Each row below holds a small network's activations on one input, seen along a few directions.
In each table, some parts of the input vary, and every possible input appears once, in random order.
Descriptions start from the smaller parts, as in this example, which fits no table here: one of 5 places around a ring, together with either a single point or one of 11 places along a line or (one of 3 separate values, together with one of 6 places along a line).
Shared parts are said once, and a part with two or three values counts as separate values.
In the rows, zero is written as 100.

Other details of the inputs vary at random and push rows far along two fixed directions, the same in every table; ignore that.

A family of inputs:
R1: 91	95	99	94	85	101	102	104	100	92	101	97	89	98
R2: 105	107	100	114	127	101	93	105	105	103	97	104	109	98
R3: 108	109	99	111	122	101	89	105	101	105	94	109	111	104
R4: 129	99	84	37	116	116	130	42	93	170	120	43	119	85
R5: 114	102	98	125	117	101	101	93	101	96	97	100	108	97
R6: 94	97	100	91	82	99	99	103	97	94	99	102	91	103
R7: 103	111	100	115	125	103	90	106	100	109	97	106	109	101
R8: 91	97	102	93	82	98	99	104	94	98	100	102	91	103
R9: 89	94	100	93	86	100	103	103	100	92	101	98	91	98
R10: 101	93	99	97	79	95	107	101	105	91	103	98	95	104
R11: 105	108	98	114	125	103	93	106	105	103	96	104	109	100
R12: 114	105	96	117	115	96	97	101	109	100	98	102	112	106
R13: 91	96	105	88	86	97	101	103	97	94	101	105	93	100
R14: 106	109	99	115	123	100	88	104	100	110	95	106	110	105
R15: 98	93	103	94	83	93	109	100	105	91	105	100	97	101
R16: 115	102	100	124	118	102	103	93	99	96	97	102	109	96
R17: 108	108	99	111	123	103	90	105	105	101	94	105	110	102
R18: 85	97	106	92	88	98	102	104	96	97	105	102	91	97
R19: 106	110	100	113	123	101	89	105	99	110	95	109	111	104
R20: 92	95	101	90	84	98	100	102	97	94	99	103	93	103
R21: 102	91	100	104	81	100	112	91	96	88	102	95	91	95
R22: 86	97	103	94	85	99	101	103	96	97	103	100	90	100
R23: 94	96	100	91	83	101	100	103	100	91	99	98	91	101
R24: 91	95	105	89	88	99	102	103	101	91	101	101	93	97
R25: 88	98	101	95	84	100	100	104	96	97	102	99	89	100
R26: 87	96	107	91	86	96	101	103	95	98	102	105	92	99
R27: 108	108	97	113	123	102	89	104	105	101	93	103	110	103
R28: 99	93	101	95	81	95	109	101	104	91	104	100	97	102
Each input here is: one of 4 places along a line, together with either one of 2 separate values or one of 5 places around a ring.
A walk changes only the place on the ring of 5. It starts at R25 and steps to R8. List the rest of the walk in order.
Answer: R6, R23, R1
Which other rows does R21 become when the choice among 2 separate values takes its other values? List them by row number.
Answer: R10
Which other rows does R11 become when the place on the ring of 5 takes its other values? List them by row number.
Answer: R3, R7, R17, R19

A family of inputs:
R29: 102	97	101	95	97	100	103	94	101	96	101	97	99	97
R30: 102	98	100	95	97	102	106	97	103	96	102	97	101	97
R31: 101	98	100	100	94	100	103	93	95	102	102	99	98	99
R32: 90	100	99	88	101	103	98	104	97	106	97	105	98	99
R33: 92	103	104	87	97	98	92	104	94	108	99	105	100	103
R34: 99	98	101	98	96	98	105	98	101	102	104	97	99	99
R35: 90	101	102	90	97	100	96	106	102	107	99	99	99	105
R36: 102	98	100	100	94	101	103	93	95	101	99	97	96	98
R37: 88	100	99	90	100	105	94	106	101	106	101	99	94	100
R38: 90	102	99	90	98	100	94	101	94	107	97	104	97	103
R39: 91	103	101	90	99	101	90	105	97	107	101	99	92	102
R40: 109	99	93	92	89	98	99	103	109	100	99	98	103	110
R41: 128	127	101	196	173	98	65	129	112	78	76	139	127	108
R42: 101	96	100	97	97	95	105	96	102	99	102	97	100	97
R43: 100	96	103	98	96	97	104	95	99	102	103	100	99	100
R44: 100	99	100	96	97	97	106	98	104	99	104	96	100	97
R45: 92	102	106	89	96	99	93	105	98	108	100	102	101	104
R46: 101	98	100	99	94	101	106	95	94	101	103	100	100	100
R47: 100	99	99	96	97	101	105	97	104	96	102	95	99	97
R48: 100	98	98	98	97	103	104	97	101	97	101	93	98	98
R49: 73	89	120	172	75	80	83	148	106	10	82	154	77	105
R50: 101	97	99	97	97	103	102	94	98	97	99	95	97	98
R51: 102	98	101	100	95	103	105	95	95	101	99	97	97	98
R52: 102	97	102	95	97	98	107	96	101	98	103	99	101	98
R53: 102	98	101	96	97	98	107	98	103	99	104	98	101	97
R54: 100	96	97	98	97	101	102	95	99	97	99	93	98	97
R55: 100	97	102	98	96	99	106	98	101	102	104	99	100	99
R56: 100	100	98	100	94	100	105	97	98	102	104	97	99	99
R57: 101	98	99	98	96	104	105	97	100	97	101	95	99	97
R58: 101	97	100	97	97	104	105	95	98	97	99	96	99	98
R59: 108	100	92	92	89	96	100	102	108	100	98	99	102	111
R60: 100	96	103	97	97	99	106	96	98	102	103	100	100	100
R61: 102	97	102	96	97	97	105	95	101	99	102	99	99	98
R62: 87	102	98	91	99	102	96	104	99	105	102	99	99	104
R63: 99	95	100	98	96	96	104	96	100	102	102	97	99	99
R64: 102	97	101	95	98	102	106	95	101	96	101	98	101	98
R65: 93	105	101	87	100	101	94	107	98	105	101	100	93	99
R66: 101	100	99	101	94	102	104	97	98	101	101	94	96	97
R67: 101	97	98	101	95	100	102	95	96	101	99	94	96	97
R68: 93	102	103	86	100	104	96	109	98	105	100	103	97	97
R69: 153	132	80	121	193	115	86	78	107	163	98	83	151	102
R70: 100	97	98	100	94	99	103	95	96	102	102	97	99	98
What is each input in this table made of?
Answer: either one of 2 separate values or one of 10 places around a ring or (one of 5 places around a ring, together with one of 6 places around a ring)
Which other rows does R41 become when the place on the ring of 6 takes its other values? List them by row number.
Answer: R30, R53, R55, R57, R69
A walk changes only the place on the ring of 6. It starts at R56 and steps to R66. List the rest of the walk in order.
Answer: R48, R47, R44, R34
